Each row below holds a small network's activations on one input, seen along a few directions.
In each table, some parts of the input vary, and every possible input appears once, in random order.
A made-up example of a description, with smaller parts first: one of 8 places around a ring, together with either a single point or one of 9 places around a ring or (one of 3 separate values, together with one of 4 places along a line).
Shared parts are said once, and a part with two or three values counts as separate values.

Other details of the inputs vary at random and push rows far along two fixed directions, the same in every table; ignore that.

A family of inputs:
row 1: [ 103 -105  -66   56   12   43  -13   20  -33   20   76]
row 2: [  27  -56  -43   24 -110   15  -59   30   87  -14   -9]
row 3: [   9   62    8   25    6   18   39  -59 -108    0   53]
row 4: [ 90 -58 -99  44 -38  17 -41   3 -44  60  78]
row 5: [-38  18  69 -49  21 -33  10 -18  41 -35 -30]
row 6: [-48  70  38 -53 -13 -42  -3 -10  36 -15 -14]
row 7: [-69  61  37  -5 -30   3  10  13  18 -14 -66]
row 8: [-15  50  21 -19   8 -47  -2   2  37 -43 -68]
row 9: [ -10 -110  -19    2  -29   44  -29   68  103    8    0]
row 10: [-36  21  72 -42  34 -15  24   8  50 -54 -17]
row 11: [   5    9   10   19   78   14   40  -24 -111   39    6]
row 12: [-22 -63 -53 -10 -78  17 -56  51  92  48   3]
row 13: [-48  46  38 -42   5 -31  12 -22  45 -40 -26]
row 14: [  -5   37  -20   26   62   16   43  -28 -106   35   11]
row 15: [  57   19    7   24   71  -18   26  -33 -106    7    5]
Each input here is: one of 3 separate values, together with one of 5 places along a line.
Changing only the place on the line of 5 turns row 5 into row 13. The same change can be made to row 15. Which row results?
Answer: row 8
Which other rows does row 1 become when the choice among 3 separate values takes its other values? List them by row number.
Answer: row 9, row 10

A family of inputs:
row 16: [  1  -5 -11  26  24  33  15  -1 -59  24  15]
row 17: [ 27 -28 -21  20  15  11 -10  15 -18  13  -2]
row 18: [-31  46  85 -35  69 -26  46 -22 -10 -54 -26]
row 19: [ 43  -3 -14  24   0  -2  -3 -25 -49   5  17]
row 20: [ 16 -23 -31  10  30  15  -2  -2 -49  44  33]
row 21: [-12 -25  -5 -25 -31  -8 -22  30  69  11   0]
row 22: [-18  -9  -8 -32 -36 -13 -31  18  79 -11   1]
row 23: [-14  95  47 -17  37 -39  23  -7 -17 -48 -45]
row 24: [-28  -7  16  -8 -52   3 -19   0  52 -17 -20]
row 25: [  4 -21   5  -7 -33 -12 -23  41  74 -17 -26]
row 26: [ 12  18 -16  24   3  25  16 -15 -52   2  42]
row 27: [-27 -29  -9 -26 -28 -15 -22  11  76   5 -23]
row 28: [ 11 -72 -48  29 -43  41 -14   3  20  24  28]
row 29: [-36  71  48 -38  17 -43  11 -29  -9 -14 -37]
row 30: [ 32   3 -19  26  28  -1  17 -21 -55   9   1]
row 31: [ 19  -9 -18  30   0  33  18   3 -49  24  43]
Describe the family of inputs behind these rows.
Answer: either a single point or (one of 3 separate values, together with one of 5 places around a ring)
Which other rows does row 26 become when the place on the ring of 5 takes its other values? List them by row number.
Answer: row 16, row 24, row 28, row 31
Which other rows does row 28 become when the choice among 3 separate values takes its other values? List them by row number.
Answer: row 27, row 30

A family of inputs:
row 32: [ -9   7  -5   5 -39 -10 -21  24  44 -17 -31]
row 33: [  8 -27 -14 -14 -37 -17 -25  11  75  -7 -10]
row 34: [-42  14  23 -25   4  -4  19  17  41 -22 -32]
row 35: [-10 -20 -19  -5 -50 -19 -26  15  69   3 -11]
row 36: [-21  -8  13   1 -33  13 -10   4  34   5 -11]
row 37: [-32 -16  10  -4 -10  12  -6  12  58 -12 -16]
row 38: [ -5  55  50  -8  69 -24  45 -17 -69 -22 -10]
row 39: [-40  57  31 -21  -7 -33   7   4  16 -30 -34]
row 40: [ 21  -2 -19  21   3  27  28 -16 -73  33  39]
row 41: [-31  18  18  -8  10  -3   3  29  37 -23 -52]
row 42: [-18 -37  -8 -11 -51  12 -24  28  59   7  -5]
row 43: [-22  -7   5 -14 -29 -11 -10  15  49  14 -27]
row 44: [ 73 -99 -54  33  -8  37 -22   8  -8  43  79]
row 45: [ 39 -97 -75  38 -15  58 -22  -4 -10  42  65]
row 46: [ 12  -1 -18  12  34  19  12  -2 -33  27  29]
row 47: [-47  50  46 -31   2 -15  -2  14  10 -10 -40]
row 48: [-14 -20  -7   6 -57   1 -28   8  66 -10  -2]
row 49: [-19 -41 -17  -9 -18   0 -14  25  74   8 -13]
row 50: [-18  84  26   3  37 -21  28 -40 -73 -12 -18]
row 51: [  4 -52   5 -12 -17 -16 -17  22  74  -4 -13]
row 52: [-23  51  35 -31   7 -30   8  -1  23 -40 -34]
row 53: [-12  14  12 -27  -9 -26 -13  -7  34 -26 -36]
row 54: [ 17  14   0 -12  -3  -9 -10  -2  20  -4   4]
row 55: [  8  36  37  -3  65 -12  25 -12 -74  -8   9]
row 56: [ 57 -69 -35  29   4  30  13  -5 -41  21  66]
row 57: [-16  46  13   3  61   2  42 -12 -70  -1   5]
row 58: [ -2 -54  10 -11 -20   2 -27  12  69 -17 -15]
row 59: [ 30  -8 -21  11   2  12  -7 -28 -25   1  23]
row 60: [-23   5   2 -15 -36 -13 -31  20  43 -12  -8]
row 61: [ 30   7 -14   5  13   6  -7 -11 -43   3  36]
row 62: [ 41 -44 -65  35 -21  17 -15 -21 -53  37  54]
row 63: [ 21  38  29  17  62 -10  34  -7 -73 -14 -14]
row 64: [ 15 -23 -13  -2 -40  -1 -31  26  67 -23 -22]
row 65: [  4  74  11   6  33 -18  24 -24 -69  10   8]
row 66: [-22 -54 -21 -13 -22   8 -25  20  64   2 -17]
row 67: [ 63 -53 -58  27 -21  32   1 -14 -34  21  72]
row 68: [  8  27  28  -1  64 -20  31 -28 -75  -6  -9]
row 69: [ -3  65  11   7  22 -14  42 -26 -75  -5   8]
row 70: [ 15  -2 -14  10  -2  18  -1  -1 -28  39  24]
row 71: [ 33 -63 -57  29   8  47 -14   8 -40  40  71]
row 72: [-22  52  44 -18   4 -23   7 -14  28 -40 -36]
row 73: [-28  27  26  -9 -17  -6  -3  25  28 -11 -55]
row 74: [-47  40  37 -29   0 -23   4  -2   9  -7 -58]
row 75: [ 21  -8 -23  27   9  31   7 -28 -73  37  32]
row 76: [  8  25  38  12  49  -5  32 -25 -51 -12   5]
Changing only one part turns row 33 into row 49. The same change can be made to row 59. Which row results?
Answer: row 45
Changing only one part turns row 36 into row 37. The same change can be made to row 73. Which row results?
Answer: row 41
Describe the family of inputs behind these rows.
Answer: one of 5 places around a ring, together with either a single point or one of 8 places around a ring
Which other rows does row 44 become when the place on the ring of 8 takes its other values? List them by row number.
Answer: row 38, row 51, row 55, row 56, row 58, row 68, row 76
Which other rows agree with row 60 in the place on the ring of 5? List them by row number.
Answer: row 32, row 35, row 39, row 48, row 50, row 62, row 65, row 69
Which other rows does row 40 become when the place on the ring of 8 takes its other values? List them by row number.
Answer: row 36, row 42, row 43, row 47, row 70, row 74, row 75

A family of inputs:
row 77: [-15  55  41 -18  -5 -41  -4  32  51 -44 -50]
row 78: [-29  -4  22 -40 -30  -8 -49  25  77 -16 -31]
row 79: [ 10  26  14   3  32   7  -1 -33 -78  11  10]
row 80: [ -1 -32 -25 -14 -43  -5 -14  -1  87 -19   3]
row 81: [ 14 -84 -64  26 -47  37 -30  14   9  26  11]
row 82: [ 56 -28 -20  26 -16   1 -15  15 -20  17  40]
row 83: [  3 -36  -9 -32 -45 -17 -21   8  80  -1  11]
row 84: [ 53 -33 -47  34 -19  32  11 -13 -30   2  68]
row 85: [ -7  -6   3  -1 -16   7 -19 -19  41   3 -22]
row 86: [ 32 -18 -49  47  -1  40  17   9 -56  30  29]
row 87: [ 16  66  20  19  54 -34  37 -49 -81  -7 -21]
row 88: [ -6  17 -11  16  18   2  27 -21 -45  23 -25]
row 89: [ 36  -5  -5  15  -2  27 -12   2 -31  27  40]
row 90: [-33  37  37 -11   4  -3  17  13  -9   5   3]
row 91: [ 24 -48 -45   4 -32  24 -43  12  60  28  28]
row 92: [ 29 -47 -14  25 -52   3 -28  15  48 -14  -4]
row 93: [-35  62  32 -32  20 -15 -14   7  17 -28 -39]
row 94: [-27  29  48 -31  -8 -51 -19   6  34 -41 -62]
row 95: [-41  10  23 -13   1  -3   2  -9 -20   4  -3]
row 96: [ -9  13  -9  28   4  27  22  -3 -31   9  30]
row 97: [-13  72  17   0  51   1  12 -29 -60 -19 -16]
row 98: [ -3  17  -2   7  26   1  19 -12 -88  22  -9]
row 99: [ 17  58  31  -9  29 -15  40 -20 -69 -10  25]
row 100: [-11  21  19 -14 -20   7 -23  28  59 -16 -19]
row 101: [ 28   0 -31  24  11  -7  -9  -8 -33 -13  12]
row 102: [-20 -30  -2   5 -53  14 -12  32  60  -5 -44]
row 103: [-12  27 -18  10  20  -1  24  -4 -21  15 -26]
row 104: [-29  44  36 -19   1 -15  15  32   3  -1 -46]
row 105: [-27  54  43 -38 -13 -29  13  18  55 -50 -30]
row 106: [ 10 -78 -25  24 -57  40 -21  15  20  37  53]
row 107: [  7  15  10  17   8   9  26   2 -64  24  -8]
row 108: [  7  70  12  -1  50 -36  13  -8 -63 -23 -12]
row 109: [-16  73  42  -4  39 -43  18 -28 -49 -43 -53]
row 110: [-28  21  -9  -3  16   7   5   3 -28   7  22]
row 111: [-46  10   3 -21 -14  -9  -5  17  64   6 -11]
row 112: [ 15  26  30   9  11  13   5 -17 -45  10   5]
row 113: [ 44 -42 -60  10 -12  20 -10  -7 -29   8  74]
row 114: [ 29 -66 -27  13 -65  24 -16   0  48 -11  32]
row 115: [ -4 -10  14 -13 -16  -1 -24 -12  37  14 -15]
row 116: [-19  61  18  10  33   8  38  -1 -59   8  21]
row 117: [-18 -44 -26  15 -26  28 -14  -8  -1  11  24]
row 118: [-36 -54 -33  -2 -52  23 -36  25  78  -5   8]
row 119: [ 44 -31 -56  36   3  38 -13 -25 -23  36  49]
row 120: [-37  10 -10  -9  -9  -2  -6  23  25 -16 -48]
row 121: [ 11 -51 -44  15 -12  31 -16   2 -39  43  71]
row 122: [ 29 -13 -12   0  -7 -26 -18   4  16  14   7]
row 123: [ 17 -13 -49  16   6  13   7  10 -23  43  16]
row 124: [-27  -2  15 -15 -22   5 -33  -5  46 -25 -38]
row 125: [  41 -120  -30   23   50   46   11   34   -6   27   29]
row 126: [  4  65  22  -1  46 -22  54 -63 -77 -13  -1]
row 127: [  4  21  -2  10  29  -4  31 -21 -74  40 -10]
row 128: [-10  40  52 -23  -5 -24  24 -13  -4 -31 -16]
row 129: [-48  16   3  -8  -7  -3   6  -1  48  -2 -17]
row 130: [ -9  -2  -1  10  11   6  18 -28 -44  40  28]
row 131: [ 37   1 -37   5  13   1  18 -24 -33  15  54]
row 132: [ 44 -18 -31  16  14  22 -12 -21 -44  51  53]
row 133: [-38  74  51 -32  26 -36  31 -36 -25 -56 -45]
row 134: [-48   5  15  -8 -15  -4   5 -13  41   1 -25]
row 135: [-50  20  37  -3 -22   4  11   5  33 -18 -29]
row 136: [-51  21  28 -32  -7 -20   1   9  47  10 -18]
row 137: [ 24  47  -5   8  38 -32  14 -12 -37   2   1]
row 138: [ 15  33   9  18   4 -16   7   6  -3 -28 -17]
row 139: [-32  37  48 -44  -1 -37   7 -17   8 -42 -33]
row 140: [  7 -46  21  14  98  29  47  -2 -56  11  39]
row 141: [  3   4 -19   1  16   5   5   9 -62  28   6]
row 142: [  0 -47 -32  -8 -36   4 -22  30  48  39  -6]
row 143: [-20  -6  29  -8 -45  11 -29  13  80 -25 -41]
row 144: [-20  17  21  -8 -27  10 -21  20  73 -29 -35]
row 145: [-24  12   4 -10 -25   0  -3  49  49  -5 -38]
row 146: [ 40  12 -14  13  30 -17  -3 -11 -79  10  30]
row 147: [ 55 -75   5  19  76   6  14  12 -18  -8  23]
row 148: [  0 -16   9 -24 -26 -20  -2 -18  38  -5   0]
row 149: [-15 -61  52 -33  42  10 -14  36  99 -35 -40]
row 150: [ 37 -57 -55  24 -37  -1 -33   8  58   6  15]
row 151: [-41  45   8 -24  14 -17   5  27   2 -13 -49]
row 152: [ 38 -23 -52  20   2  20   6 -27 -51  -3  60]
row 153: [ 20 -63 -14  -3 -54 -21 -44  13  82   6 -11]
row 154: [ 17  -5 -10 -17  -1  -8  -1 -11 -28  -5  37]
row 155: [ 46 -93  -2   1  56  23  23   3   0 -12  49]
row 156: [ -8  46  60 -12  -2 -42   4   6  11 -32 -50]
Describe the family of inputs behind these rows.
Answer: one of 5 separate values, together with either a single point or (one of 3 separate values, together with one of 5 places around a ring)
Changing only the choice among 5 separate values turns row 94 into row 139. The same change can be made to row 82. Which row results?
Answer: row 99
Changing only the choice among 5 separate values turns row 119 into row 80. The same change can be made to row 143. Which row results?
Answer: row 114
Which other rows does row 102 become when the choice among 3 separate values takes its other values? List them by row number.
Answer: row 81, row 88
Which other rows does row 103 become when the place on the ring of 5 takes its other values? List them by row number.
Answer: row 88, row 123, row 127, row 142
Which other rows does row 83 become when the choice among 5 separate values takes its other values? List them by row number.
Answer: row 122, row 132, row 136, row 142
Which other rows does row 103 become when the choice among 3 separate values takes its other values? List them by row number.
Answer: row 86, row 120
